Each row below holds a small network's activations on one input, seen along a few directions.
Each table varies a few parts of the input and shows all the possible inputs, shuffled.
Descriptions start from the smaller parts, as in this example, which fits no table here: one of 3 separate values, together with either a single point or one of 9 places along a line or (one of 4 places along a line, together with one of 8 places around a ring).
Shared parts are said once, and a part with two or three values counts as separate values.

Rows:
R1: [ 37 -22  38   7   8   4 -10  25  -7  26 -29 -14 -11  -4]
R2: [ 21  16  22  -5  39   8  26  32  13   6   1  -9  43 -31]
R3: [ 31 -15  21   0  12   9  11  27   2  17  11  -9  28 -34]
R4: [ 19 -19 -19 -16 -25 -19 -13 -35 -36 -24 -29 -15 -45  47]
R5: [ 26 -23  30  31   6   1  -3  -2   6  28 -27 -22 -19  13]
R6: [-42  20 -67   1 -17 -10 -22 -11  11 -22  28   6 -19  -7]
R7: [ 34 -18  27  13   0   1   7  45 -14  18  15  -9  12 -20]
R8: [-13  30  25  24  22  11  26 -16  28  23  -8  -6   8 -19]
R9: [-22   8  17  35  -4 -10  27  -1  22  32  21   7  14 -29]
R10: [-37  25 -49  -5 -12   4 -37 -22   9 -26   4 -13 -32   8]
R11: [ 34 -19  32  -7  20  12  -6   7  10  25 -32 -14   5 -19]
R12: [ 22 -20  25  18  18  10   0 -20  23  27 -30 -22  -3  -1]
R13: [-55  16 -45  -8 -12   1  -4 -26 -19 -14  25  48  16  35]
R14: [  0  -5  32  13   0  -6  27  25  23   6  26   7  22 -30]
R15: [-11  10 -47 -17   8   1 -50 -21  16 -33 -27 -29 -28  28]
R16: [ -8  -3 -21  -6 -45 -16  -1 -37 -42 -17   2   0 -50  26]
R17: [  0  -4  29  43 -17   4   7  -3   0  35   6  -6 -23  -7]
R18: [-17  25   8  32  16  -4  40  -5  29  27  17  13  22 -34]
R19: [ 12  12  26  12  45   8  16 -15  34  16 -40 -22  12   2]
R20: [-12  -8 -39   0 -50 -30  15 -25 -40 -13  26  20 -37  12]
R21: [  5  13  23  10  20   0  40  21  31   2  21  14  30 -36]
R22: [ -3  -2  23  30  -5  13  11 -21  17  34   2  -6  -7 -21]
R23: [  1  11 -40 -41  10   4 -56   7   3 -35 -29 -21 -19  11]
R24: [ 11 -20 -24 -20 -48 -25  15   1 -38 -38  28  20 -28  11]
R25: [ 19  -5  43  -9  27   5  -4  16  13  18 -38 -21  12 -11]
R26: [ 16  -2  31  -2  18   2  13  37   6  10   6 -16  35 -26]
R27: [ 18 -21  27  28 -18  -7  21  34   4  14  35  14  -1 -24]
R28: [-12   7 -18 -49  15  16 -38  -9 -27 -27 -31  22  16  54]
R29: [ 26 -16 -25 -37 -30 -19   1  12 -56 -33  11  -2 -16  16]
R30: [ 15 -18  22  15  -7   2  25  16  20  13  31  14  15 -38]
R31: [-18  12  34  28   1   5  13 -12  20  28  -3 -13   0 -14]
R32: [ -3  13 -53 -37   3   1 -37  27  -4 -42  13 -16   2  -3]
R33: [-24   6 -25 -25  14  12 -32 -36 -14 -25 -28  14   7  71]
R34: [-50  22 -27 -14  -7  15 -20 -38 -21 -18   2  29   2  50]
R35: [  7  -6  35  16  24   2   3 -10  26  20 -36 -29   4   7]
R36: [-31   3 -30 -28 -10   6  -5   1 -17 -39  28  48  25  34]
R37: [ -4  -9  12  50 -23 -10  21   8   2  40  30  14  -9 -23]
R38: [ 23  13  33 -12  47  11   9  12  20  13 -42 -14  20 -16]
R39: [ 30 -18 -12 -40 -24 -16 -18  -8 -49 -26 -31  -7 -37  30]
R40: [-16   9 -31 -45   9  13 -19  12 -34 -35  11  26  37  40]
R41: [ -7  -6   7  37 -11  -2  25 -10  18  39  27  13   7 -37]
R42: [-19   8 -52 -19 -15  -6 -23  16  13 -47  31   6 -10  -9]
- The inputs of R20 and R29 match in every part but one. If R9 is changed in the same way as R20 into R29, which row does it become? => R26
- Describe the family of inputs behind these rows. => one of 6 places around a ring, together with either one of 3 separate values or one of 4 places along a line
- List by row number the other rows that have the place on the ring of 6 in common with R10. => R8, R16, R17, R22, R31, R34
- Change only the choice among 3 separate values in R28. List by row number the other rows that result. => R23, R39

Rows:
R43: [  9 -12   4  -8   0   2 -14 -18 -11  -3 -27  -4 -13  31]
R44: [-27  13 -26   3  -3  -2   1 -14  16 -13  16  11   1   0]
R45: [ -2   9 -16 -28   4  -3   4   8 -13 -26   7  11  15   6]
R46: [ 12  -7 -10 -20 -16 -13   9   3 -28 -20   7   7  -7   7]
R47: [-20   3 -21  -7  -9   5 -12  11  -7 -12  26  21  13   6]
R48: [ 21 -12  -8 -14  -6  -4 -21   6 -12 -12 -16 -19 -22   7]
R49: [-11   6  -9   4 -15  -4  -4 -20 -17   4  -6  -3 -22  12]
R50: [  7   4 -14 -23  14   5 -26  11   3 -18 -17 -16   0   5]
R51: [ -6 -12 -15   2 -29  -5  -7   6 -22  -6  26  17  -9   8]
R52: [-13  -2 -19  12 -23 -12   7 -19   2  -7  16   7 -21   1]
R53: [-24  22 -15  -5   5   6 -10 -15  -3  -2  -6   1   0  10]
R54: [ -5   3  -2 -16  20  12 -19 -13   4 -10 -27   0   9  29]
R55: [ 36 -15  80  54  19   2  49  25  36  66   0 -18  18 -60]
R56: [ 23   0  73  46  39  12  43  30  51  60   0 -14  40 -62]
- Describe the family of inputs behind these rows. => one of 2 separate values, together with either a single point or one of 6 places around a ring
- List by row number the other rows that have the choice among 2 separate values in common with R51. => R43, R46, R48, R49, R52, R55

Rows:
R57: [ 15 -25 -22 -16 -37 -23  -3 -14 -31 -23   0   8 -39  19]
R58: [-21  -1 -24  -3 -11   5  -9  29   2 -21  47  31  22  -2]
R59: [-20   4 -31   2 -23   0  -8  15 -20  -3  39  28   1  -4]
R60: [ -1   3 -14 -15  16   4 -44 -30  -7 -10 -56 -31 -25  54]
R61: [  1  -9 -14 -19   7   6 -46 -42  -2 -11 -60 -19 -38  52]
R62: [ 14 -18  70  59  -3   5  39  26  16  64  31  17  28 -42]
R63: [-18 -11 -32  17 -44 -11 -11  -2 -26  -6  37  12 -24  15]
R64: [ 14   3  -9 -40  26  13 -19  16  -1 -36 -16  -3  19  21]
R65: [-43  16 -39  27 -36 -17  19 -34  -7  -7  39  18 -21   9]
R66: [ 12 -13 -22 -12 -28 -24   0  -2 -36 -22   4  -4 -27  21]
R67: [-11   8  63  69   5  -1  68  -8  36  63  32  23  30 -48]
R68: [ 45 -17  49  25  17 -10  40  42  30  35   0 -31   7 -68]
R69: [ 15   0 -12 -42  19  10 -20   3 -14 -25 -19 -12  18  15]
R70: [ 32  -1  57  24  60  19  -3  13  58  47 -61 -58   9 -36]
R71: [-26  -1 -21   2 -39  -3 -12   7 -22  -8  37  17 -15   2]
R72: [ -6  16  37  65   7  -7  53   8  61  49  37  -6  12 -80]
R73: [-14 -23 -32  13 -53  -9 -14 -14 -21  -7  32  24 -36  13]
R74: [ 21 -20 -16 -24 -15  -3 -24 -28 -24 -22 -30 -12 -39  36]
R75: [-46  25 -31   6  -3  -1  20  -4  21 -23  48  37  25  -7]
R76: [ 30  -4  86  29  54  23   8  -2  37  61 -64 -25  28  -3]
R77: [-10  13  -4 -29  20  13 -45 -21  -4 -14 -56 -24 -16  40]
R78: [ -4  18 -14 -29  36  16 -41 -14  -2  -7 -55 -14   0  35]
R79: [ -5  13  -7 -34  48  21 -41   1  21 -26 -46 -10  21  37]
R80: [ -6  10 -10 -37  41  19 -43 -12   9 -14 -50 -18  20  31]
R81: [  8  -3 -15 -32   4  -7   2  30  -7 -37  15  16  19   5]
R82: [-46  31 -38  12 -15  -6  21 -19  -1  -4  40  34   4  -9]
R83: [  4  -3 -11 -26 -24 -16  -1   7 -32 -26   4   2 -17   7]
R84: [-39   3 -39  22 -45 -15  16 -47  -2  -9  34  30 -33   8]
R85: [  8  -5 -18 -35  -3 -10   1  17 -20 -27  11   8  18  -1]
R86: [ 16 -15  40  54   3   2  29  42  39  51  35 -15   9 -75]
R87: [-48  23 -34   3 -11  -3  19 -16  10 -10  46  30  23 -12]
R88: [ 44 -20  79  30  11  -6  51  26   9  48  -3   1  26 -34]
R89: [ 10   3  -5 -34  -2   4 -23  -7 -26 -25 -26 -17 -18  24]
R90: [-22  -4 -27  -7 -18   3 -10  17  -9  -9  44  23  20  -7]
R91: [ 51 -14  85  23  32  14  30  13  15  50 -34 -19  26 -18]
R92: [ 16   7 -15 -34  14   7 -18   1 -25 -19 -25  -6  -2  18]
R93: [ 10   2 -21 -27  -9 -13   4  15 -31 -21   5  14  -1   1]
R94: [-51  26 -28  12 -31  -9  17 -26  -3 -10  39  23 -12  -3]
R95: [ 52 -11  56  19  38  11  19  28  37  36 -31 -51   7 -51]
R96: [ 18  -8 -16 -20  -5  -4 -22 -16 -29 -21 -26 -24 -27  38]
- The inputs of R80 and R85 match in every part but one. If R60 is changed in the same way as R80 into R85, which row does it become? => R66
- Describe the family of inputs behind these rows. => one of 5 places along a line, together with either one of 2 separate values or one of 6 places along a line
- Start at R84 and move only the place on the line of 5, one step at a time. The first step leads to R73. Which rows follow, in order? => R57, R74, R61

Rows:
R97: [ 29  -3  69  48  36   8  29   6  44  69 -25 -19  16 -47]
R98: [  6  -5 -16   8 -34 -25  19 -10 -11 -14  20  -3 -36  -7]
R99: [  8  -6 -19 -18  13  11 -27  24  11 -16   5  -1  10  -5]
R100: [-17  31 -16 -10  25   7  -8 -19  23 -12 -22 -16   2   0]
R101: [-29   0 -11  12 -13   2   0  -3   1  -1  31  30  15  13]
R102: [-31  28 -30  -1  -2  -8  15  -3  15 -16  26   6   5 -17]
R103: [  0  -8   1 -20  11  12 -16  19  -4 -13   4  16  27  18]
R104: [ 33 -13  -4 -23 -13 -20   1  12 -16 -25  -9 -18 -20  -3]
R105: [-16   1   2   1  15  17 -21 -18  10   5 -17   7  11  31]
R106: [ -3  -9   2   2  -2  12 -24 -19 -19  17 -23  -1 -12  27]
R107: [-27   3 -25  14 -15  -2  -9   5  18  -9  32  10  -2  -6]
R108: [ 15 -10  -6 -15 -11  -1 -29  29 -14 -12   0 -15 -13   1]
R109: [ 29 -19   9 -26 -12 -12  12   5 -32 -18 -13   3  -5  16]
R110: [  9  -7  68  58   3   2  55  22  39  54  26   0  16 -63]
R111: [ 16 -12   3  -7  -3  -5   6 -37 -21   4 -32  -4 -21  24]
R112: [-11   2 -18   2  14  15 -32 -14  25   1 -18  -9  -5   5]
R113: [ 11 -15   7 -17 -10   5 -18  22 -31  -5  -3   5   3  20]
R114: [ 15  -5  -3  -4  -6 -14  -3 -26  -2  -7 -28 -28 -37  10]
R115: [-19  28  -3 -12  26  11   1 -27   7  -4 -23   4  18  20]
R116: [-14  -2 -18  18 -34  -9 -12   6 -10  -2  29   0 -25  -4]
R117: [  2 -10  -3   6 -32 -18  30 -17 -27  -8  18  17 -21  13]
R118: [ -1  21 -17 -30  22   1  -3  18   8 -30  -1  -7  17 -13]
R119: [  0  15  -9 -34  25   7   4   6 -10 -17  -3  16  34   1]
R120: [ 42 -17  72  36  33   6  41  47  31  46  -2 -25  37 -53]
R121: [-31  22 -22  -5   0  -2  23 -15  -4  -4  24  30  22  -3]
R122: [ -4  -2  -5   5  -6   4 -33  -8  -1   6 -20 -25 -29  13]
R123: [-13  -9 -10  14 -31  -1  -3  -5 -29  10  25  24  -9   9]
- The inputs of R122 and R108 match in every part but one. If R105 is changed in the same way as R122 into R108, which row does it become? => R103
- Describe the family of inputs behind these rows. => one of 3 separate values, together with either a single point or (one of 2 separate values, together with one of 4 places along a line)
- Change only the place on the line of 4 in R117. List by row number the other rows that result. => R101, R121, R123
- Change only the choice among 2 separate values in R100. List by row number the other rows that result. => R115

Rows:
R124: [ 23  -4 -15 -17  -4  -7 -25 -24 -13 -16 -46 -37 -47  20]
R125: [-24   5 -55 -20 -34 -13   7  24 -25 -40  73  39  18  -9]
R126: [ 47 -21   7 -15  -9 -20  11  37 -13 -13   5 -20 -13 -29]
R127: [-27  27  35  31  39  17  34 -12  36  36  -2  12  43 -12]
R128: [ 22  -3   7 -19  25  11 -15  53  18  -6   2 -18  27 -33]
R129: [ 13  -7  23  42 -18 -16  28 -13  21  30   5 -22 -31 -37]
R130: [ 49 -40  27  -8 -26 -13  14  32 -46   3   7  11  -5   7]
R131: [-55  22 -69 -22 -29  -6 -30 -31 -19 -49  21  24 -22  44]
R132: [ 12 -31  43  48 -31  -7  33 -19 -13  44   8   7 -24  -1]
R133: [-17  21  -1 -33  50  21 -22 -26  13 -14 -52   0  32  45]
R134: [-60  19 -39  36 -39 -11  25 -22   9   6  67  45  -6 -20]
R135: [  1  10 -16 -19  35  19 -52  -8  25 -12 -47 -32  -8  20]
R136: [-11  14  22  43  20   9   1   5  51  37   1 -19   8 -39]
R137: [ 19 -24   7 -14 -20  -4 -23 -29 -49   3 -42 -10 -37  53]
R138: [  9  14  24 -32  41  18  13  33   5  -9  -1  18  63  -8]
- Describe the family of inputs behind these rows. => one of 3 separate values, together with either a single point or one of 4 places along a line
- The inputs of R130 and R137 match in every part but the choice among 3 separate values. If R128 is changed in the same way as R130 into R137, which row does it become? => R135
- Change only the choice among 3 separate values in R131. List by row number the other rows that result. => R125, R134
- Change only the choice among 3 separate values in R133. List by row number the other rows that result. => R127, R138

Rows:
R139: [ 44 -44  15 -14 -36 -18   8  35 -36 -18  17  12 -16   4]
R140: [-71  38 -73 -20  16  22 -58 -48  23 -26 -11  20   4  40]
R141: [-26  23 -23 -23   1  -7  26  33   9 -42  54  38  42 -22]
R142: [-25  23 -31 -40  27  17 -56 -59 -14 -21 -77 -13 -19  75]
R143: [-47  28 -56 -25 -10  -5   7  -2  -4 -54  51  33  26  12]
R144: [ 34   6  45 -11  64  21   0  15  15  27 -56 -24  39  -2]
R145: [-32  27  40  48  54  35  11  -2  83  55   0  -3  49 -50]
R146: [ 32   4  20 -59  49  20 -25  27  -9 -15 -51 -11  36  13]
R147: [ 13 -10 -28 -25 -14 -10 -51 -48 -28 -27 -71 -41 -75  63]
R148: [ 54 -18  85  44  23   1  16  -3  33  56 -60 -63 -28 -26]
R149: [ 32 -41  69  69 -23  -8  41 -13  20  68   2  -8 -24 -34]
R150: [-25  24   1  24  15  -7  51  22  33   1  49  25  45 -36]
R151: [-13  20   2   9  53  26  -1  27  52  21  10   8  61 -37]
R152: [-20  25 -15 -35  40  22 -23  46  28 -29  15  17  58 -12]
R153: [-11  -7  46  83 -42 -15  59  -4  12  72  53   8 -17 -66]
R154: [  3  -8  16  48 -41 -26  52  33 -19  29  63  15  -5 -42]
R155: [-38  25  30  60  14   5  60 -15  65  45  39  18  32 -59]
R156: [  9   9 -13 -61  38  22 -44  -8 -22 -28 -54 -17  20  46]
R157: [  2  -9  -8   1 -55 -24  27  44 -43 -14  67  29  -9 -28]
R158: [ 17  14  82  29  65  30  12 -13  47  61 -66 -36  27 -14]
R159: [ 53 -30 -17 -49  -5  -2 -42  -5 -36 -25 -48 -41 -35  23]
R160: [-13 -25 -36   4 -57 -21 -23 -51 -41 -23  -8  10 -72  67]
R161: [-54  11 -59  20 -77 -27  -4 -42 -48 -19  43  27 -65  35]
R162: [-82  43 -74  -4 -21 -11  -5 -53   4 -47  29  37 -14  41]
R163: [ 78 -32  41   1  21  -4   1  18   1  30 -49 -48 -16 -25]
R164: [ 22 -39 -18 -17 -47 -16 -10   0 -49 -30  14   6 -32  37]
R165: [ 51 -48  32  30 -23 -16  29  15 -12  33  13   3 -12 -22]
R166: [ 75 -35  16 -46   6  -4 -24  30 -23 -12 -45 -34 -19 -11]
R167: [-20  -4 -41  -1 -66 -22   9   9 -56 -26  65  23 -25   6]
R168: [-42  30 -48 -38  29  23 -42  11  16 -42  12  11  43  22]
- The inputs of R158 and R142 match in every part but one. If R149 is changed in the same way as R158 into R142, which row does it become? => R160
- Describe the family of inputs behind these rows. => one of 5 places along a line, together with one of 6 places around a ring
- Start at R140 and move only the place on the line of 5, one step at a time. The first step leads to R168. Which rows follow, in order? => R152, R151, R145
- Change only the place on the ring of 6 in R168. List by row number the other rows that result. => R143, R156, R159, R164, R167
